A small network was shown many inputs. Here are its activations along a few directions, one row for each input.
In each table, some parts of the input vary, and every possible input appears once, in random order.
Descriptions start from the smaller parts, as in this example, which fits no table here: one of 2 separate values, together with either a single point or one of 9 places along a line or (one of 6 places along a line, together with one of 8 places around a ring).
Shared parts are said once, and a part with two or three values counts as separate values.

Other details of the inputs shift rows strongly along three fixed directions, in all tables alike. That doesn't count.

A family of inputs:
r1: [3, -35, 2, -16, 23, 5, -12, 6, -6, 3, -7, -27]
r2: [21, -24, -6, -8, 24, 14, 0, 12, -21, -16, -24, 2]
r3: [32, -6, -21, 14, -23, 12, -17, -26, 18, -9, 42, -25]
r4: [-15, 24, -26, 4, -38, -1, 5, -2, -23, -44, -3, 26]
r5: [-7, 10, 22, 21, 15, -21, 4, -16, 21, 43, 7, 34]
r6: [17, -23, 10, -3, 18, 13, -15, 4, 22, 21, 7, -42]
r7: [-3, -13, 8, -12, 15, -9, 1, -5, 5, 1, 4, 1]
r8: [-25, 23, -11, 13, -18, -13, 14, -2, -11, -11, -3, 11]
r9: [-20, 8, 23, -5, 8, -22, -2, -19, 10, 24, 1, 34]
r10: [20, 6, -2, 5, -41, 25, 3, -2, -4, -5, 31, -34]
r11: [2, 16, 9, 5, -6, -4, -1, -5, 10, 8, -6, 21]
r12: [31, 7, -11, 11, -20, 10, -13, -14, 26, -11, 42, -34]
r13: [-11, 14, -22, 0, -23, -5, 11, 5, -22, -33, -16, 37]
r14: [20, -25, -5, -8, 24, 15, 3, 11, -20, -16, -25, 2]
r15: [5, -14, -10, 9, 11, 3, 4, 12, -6, -10, 4, -24]
r16: [16, -19, -7, -1, 8, 15, -5, -1, -13, -10, -16, -3]
r17: [26, -27, -3, -4, 22, 23, -7, -6, -12, 0, -17, -18]
r18: [3, -12, 5, -12, 22, 10, -7, 15, 0, 11, -16, -27]
r19: [-3, -10, -24, 7, -6, 5, 10, 19, -14, -33, 4, -28]
r20: [21, 10, -18, 18, -33, 5, -13, -34, 22, -9, 48, -7]
r21: [18, -15, -29, -3, -13, 24, -9, 20, -4, -32, 6, -40]
r22: [-3, -2, 13, 0, -3, -13, -10, -29, 24, 19, 26, -2]
r23: [3, 27, -2, 6, -17, -5, 3, -5, 11, -12, 12, 19]
r24: [3, 10, -9, 3, -26, -13, -10, -30, 26, -11, 56, -20]
r25: [5, -13, -10, 11, 6, 11, -3, -2, -2, 1, 10, -39]
r26: [-1, 24, -21, 7, -31, -3, 6, -11, -9, -39, 15, 23]
r27: [8, 27, -15, 10, -35, 4, -8, -17, 13, -15, 27, -16]
r28: [-7, 5, 4, 19, -3, -10, 2, -10, 10, 14, 10, 1]
r29: [-28, 6, 4, -12, 1, -22, 6, 1, -4, 1, -9, 38]
r30: [-4, 14, 24, -2, -20, 5, 10, 1, 2, 26, 15, -4]
r31: [-7, 5, 23, -3, 17, -6, -5, 3, 16, 29, -9, 11]
r32: [1, 9, 14, -4, 15, 1, 4, 2, -2, 14, -29, 23]
r33: [-2, -20, 1, -11, 12, -7, -7, -1, 4, 6, 5, -6]
r34: [-45, 22, -28, -18, -35, -15, 15, 10, -31, -52, -12, 14]
r35: [5, 16, -19, 1, -23, 4, 5, 9, -1, -35, 6, -3]
r36: [6, -3, 10, 1, 15, -1, -2, -6, -12, 9, -25, 34]
r37: [6, 4, 23, 2, 19, 0, -4, -1, 8, 26, -20, 26]
r38: [-2, 21, -2, 6, -12, -2, 2, -22, -6, -5, -2, 30]
r39: [-1, -12, -15, 7, 4, 8, 1, 9, -14, -10, -3, -34]
r40: [13, 0, 4, -1, 9, 13, -6, -2, 3, 7, -9, -8]
r41: [-13, -13, -5, -22, 20, 11, 6, 36, -23, -13, -43, -17]
r42: [9, -22, 16, -13, 12, 24, 17, 20, -48, 6, -41, 17]
r43: [-10, 15, 19, 17, 15, -20, 11, -9, 10, 24, 3, 34]
r44: [3, -28, -7, 5, 20, 10, -2, 20, -16, -1, -16, -30]
r45: [-10, 25, 1, 5, -23, -11, -7, -7, 21, 3, 22, -4]
r46: [-10, -19, -10, -20, 19, 6, 3, 46, -19, -13, -38, -10]
r47: [26, -16, 8, 1, 24, 13, -11, -18, -1, 18, -10, -3]
r48: [-3, -7, 11, -12, 24, 7, -3, 13, 1, 15, -19, -13]
r49: [24, -9, 5, 5, 8, 8, -9, -5, 22, 17, 7, -8]
r50: [-46, 24, -28, -18, -34, -13, 13, 11, -32, -51, -10, 15]
r51: [30, -23, 7, 0, 20, 19, -17, 3, 10, 15, -4, -29]
r52: [-17, 22, 19, -6, 10, -20, 12, 8, 10, 12, -14, 37]
r53: [-23, 14, -26, -9, -26, -2, 5, 29, -9, -35, -3, -5]
r54: [3, 2, -18, 1, -24, 4, -8, 3, 22, -12, 31, -36]
r55: [-3, 21, 32, 2, 16, -22, 0, -10, 31, 37, 6, 31]
r56: [-11, -2, 27, 7, 4, 2, 23, 10, -24, 31, -14, 15]
r57: [8, 10, 2, 4, -3, -3, -4, 0, 12, 8, 0, 15]
r58: [19, -22, 10, -8, 28, 12, -9, 11, 18, 13, 6, -35]
r59: [8, -21, 6, -4, 9, -5, -11, -18, 23, 19, 24, -16]
r60: [-12, -22, 8, -23, -4, 12, 14, 20, -38, -5, -13, -12]
r61: [-11, 15, 16, 22, 2, -17, 1, -17, 15, 30, 11, 21]
r62: [-21, -7, 10, -20, 23, -14, 10, 12, -16, -6, -25, 29]
r63: [-18, 13, 21, -7, 10, -23, 0, -23, 8, 25, -2, 30]
r64: [-24, 16, -10, 12, -11, -19, 13, 10, -10, -7, -7, 26]
r65: [1, 0, 5, 20, 2, -11, 2, -13, 19, 23, 18, 3]
Description of these inputs: one of 5 separate values, together with either a single point or (one of 3 separate values, together with one of 4 places along a line).
Changing only the choice among 5 separate values turns r22 into r6. The same change can be made to r60. Which row results? -> r30
Changing only the choice among 5 separate values turns r17 into r41. The same change can be made to r3. Which row results? -> r46
Which other rows does r44 become when the choice among 5 separate values takes its other values? List them by row number. -> r1, r36, r45, r51
Which other rows does r43 become when the choice among 3 separate values takes its other values? List them by row number. -> r15, r19
Start at r12 and move only the place on the line of 4, one step at a time. The first step leads to r57. Which rows follow, in order? -> r51, r27

A family of inputs:
r66: [2, -2, 1, 7, -11, 16, -3, 19, -7, -1, -5, -21]
r67: [15, -16, 30, -12, 18, 19, -4, 4, -5, 23, -8, -21]
r68: [-11, 12, -15, -4, -15, -11, -13, -7, -4, -20, 4, 17]
r69: [29, 3, -14, 17, -4, 14, 0, -11, 9, -7, 15, -17]
r70: [-25, 11, 7, -18, 0, -10, 9, -5, -2, 1, -12, 12]
r71: [-2, -10, 10, 4, 17, -2, -6, -7, 23, 32, -4, -11]
r72: [32, -24, 5, 7, 21, 19, -4, 0, 8, 18, -16, -2]
r73: [3, -15, 5, 1, 36, 4, -1, 4, 9, 23, -13, -27]
r74: [-4, 32, 31, 19, 5, -11, 7, -7, 8, 36, -3, 26]
r75: [-4, 4, -5, -14, 3, 3, 13, 20, -29, -10, -44, 46]
r76: [-15, 2, -14, -18, -22, -7, 12, 17, -12, -42, 11, -5]
r77: [-4, 29, -5, -6, -27, -1, 14, -12, -9, -23, -1, 38]
r78: [4, 1, -3, 15, -17, -11, -3, -6, 31, 3, 39, -9]
r79: [4, 1, 4, -4, -13, 13, -5, 13, -10, 5, 1, -16]
r80: [-9, -12, 7, -22, 27, -3, -4, 5, -22, -14, -36, 21]
r81: [6, 13, -13, 17, -3, -8, -14, -20, 13, -13, 20, -9]
r82: [-15, -5, 22, 21, 2, -19, 16, -37, -17, 37, 10, 38]
r83: [4, -15, -14, 3, 7, 3, -17, 4, -1, -17, -9, -11]
r84: [1, -2, -7, 7, 6, -7, 7, 13, 6, -10, 14, -12]
r85: [0, -23, -23, -17, -5, 7, 0, 32, -13, -30, 6, -27]
r86: [-11, 17, -9, -1, -24, -8, -7, -19, 22, 9, 29, -10]
Describe the family of inputs behind these rows. -> either a single point or (one of 4 places along a line, together with one of 5 separate values)
Which other rows does r76 become when the choice among 5 separate values takes its other values? List them by row number. -> r67, r70, r77, r80
